Each row below holds a small network's activations on one input, seen along a few directions.
In each table, some parts of the input vary, and every possible input appears once, in random order.
A made-up example of a description, with smaller parts first: one of 5 places around a ring, together with either a single point or one of 9 places around a ring or (one of 3 separate values, together with one of 4 places along a line).
Shared parts are said once, and a part with two or three values counts as separate values.
In the rows, zero is written as 128.

Other details of the inputs vary at random and push rows far along two fixed directions, the same in every table; ignore that.

Table:
R1: [140 136 123 118 127 140 121 145 115 128 140 109 111 114]
R2: [104 109 156 137 160  98 166 105 137 107 127 132 162 134]
R3: [109 114 159 132 160  81 166 100 138 125 120 133 165 150]
R4: [143 131 121 115 119 142 131 142 118 131 136 109 110 118]
R5: [ 93 118 156 146 145  77 169  97 116 118 139 141 198 155]
R6: [143 130 118 124 120 153 122 146 123 127 144 109 124 129]
R7: [148 145 124 110 129 136 114 144 122 137 133 112 119 125]
R8: [ 90 102 116 158 146 151  78 108 209 123  68 229  54 114]
R9: [150 136 113 112 109 126 124 144 115 120 121 111 113 127]
R10: [152 147 113 123 114 124 121 143 113 119 126 113 113 120]
R11: [134 146 108 121 104 141 112 141 109 142 137 125 139 125]
R12: [152 137 117 107 130 146 120 139 124 134 132 112 125 127]
R13: [ 89  97 111 162 136 167  87 108 210 116  77 217  62 119]
R14: [106 105 158 148 147  91 165 106 136 119 136 127 163 147]
R15: [142 130 121 122 115 144 129 141 121 131 142 107 112 122]
R16: [139 142 121 124 104 141 113 134 107 146 131 118 129 124]
R17: [109 110 157 133 164  93 165 103 137 111 123 135 165 136]
R18: [136 146 115 121 103 139 111 138 109 145 132 121 136 122]
R19: [ 99 112 156 151 157  91 154 106 135 115 138 126 161 143]
R20: [139 137 118 122 100 144 113 134 108 137 144 124 130 131]
R21: [138 136 120 125 124 143 120 142 118 128 144 106 112 119]
R22: [148 133 121 111 122 138 129 142 118 136 132 112 112 120]
R23: [140 144 121 123 107 139 113 137 106 148 123 116 129 122]
Each input here is: either one of 2 separate values or one of 6 places along a line or (one of 3 separate values, together with one of 5 places along a line).
A walk changes only the place on the line of 6. It starts at R23 and steps to R16. List the rest of the walk in order. -> R18, R11, R5, R20
A walk changes only the place on the line of 5. It starts at R14 and steps to R15. List the rest of the walk in order. -> R4, R22, R3

Table:
R24: [114 114 129 134 124 151 113 116 151 143 113 161 134 135]
R25: [122 121 113 131 115 153  95 121 158 148 100 175 106 131]
R26: [126 140 114 143  97 122  99 128 116 121 107 150 100 110]
R27: [105 134 156 138 132  58 154 101 100 130 123 127 177 140]
R28: [110  99 137 150 151 109 146 106 179  98  88 162  89 124]
R29: [148 117 110 120 120 154 123 143 146 113 126 115  71 115]
R30: [ 92 120 144 168 131 110 139 114 127 115 154 128 163 138]
R31: [135 138  87 122  83 172  89 146 128 147 120 148  92 120]
R32: [121  96 111 144 128 170 100 130 187 111 110 162  45 118]
R33: [178 150  84  93 110 178  88 170 138 132 118 119  65 103]
R34: [125 141 118 129 115 133  82 118 150 152  86 172  93 126]
R35: [141 127 142 107 144 129 150 127 106 133 151  98 172 135]
R36: [129 115 122 118 143 159 118 135 158 120 127 145  99 120]
R37: [125 135 135 128 119  88 156 120  97 129 136 123 173 145]
R38: [113 120 158 129 171  70 169  95 135 121 112 140 186 154]
R39: [119 126 157 128 143  73 163 101 116 133 124 131 189 154]
R40: [126 137 148 126 130 135 142 126 102 152 159  96 172 129]
R41: [176 167 109 104  78 129 141 164  48 122 169  60 150 124]
R42: [115 137 165 123 168  63 159 104 117 130 112 122 178 146]
R43: [169 158 112  96  84 148 141 171  52 148 188  42 171 130]
R44: [127 143 129 131 112 134 138 138  88 147 174  81 168 127]
R45: [141 124 123 129 131 126 120 141 140 116  96 123  73 105]
R46: [ 92 113 147 161 130  88 159  99 127 102 127 146 170 149]
R47: [123 108 112 148 135 176  91 144 173 121 131 152  38 112]
R48: [105 117 138 136 156 154 117 111 154 141 122 157 127 122]
R49: [ 83  95 149 154 178 132 127 104 185 116 115 181 110 123]
R50: [101 114 114 162 105 145 106 122 152 112 125 163 114 137]
R51: [198 162  85  70  99 190 103 187  96 138 160  66  86 101]
R52: [176 163 130  86 135 109 145 167  76 128 146  51 143 116]
R53: [105 111 161 131 173  83 167  91 139 120 119 143 186 151]
Changing only one part turns R28 into R37. The same change can be made to R45. Which row results? -> R27
What do these inputs look like to the network? -> one of 5 places along a line, together with one of 6 places along a line
A walk changes only the place on the line of 5. It starts at R30 and steps to R50. List the rest of the walk in order. -> R46, R41, R26
Which other rows does R51 become when the place on the line of 6 takes its other values? List them by row number. -> R25, R29, R31, R46, R53
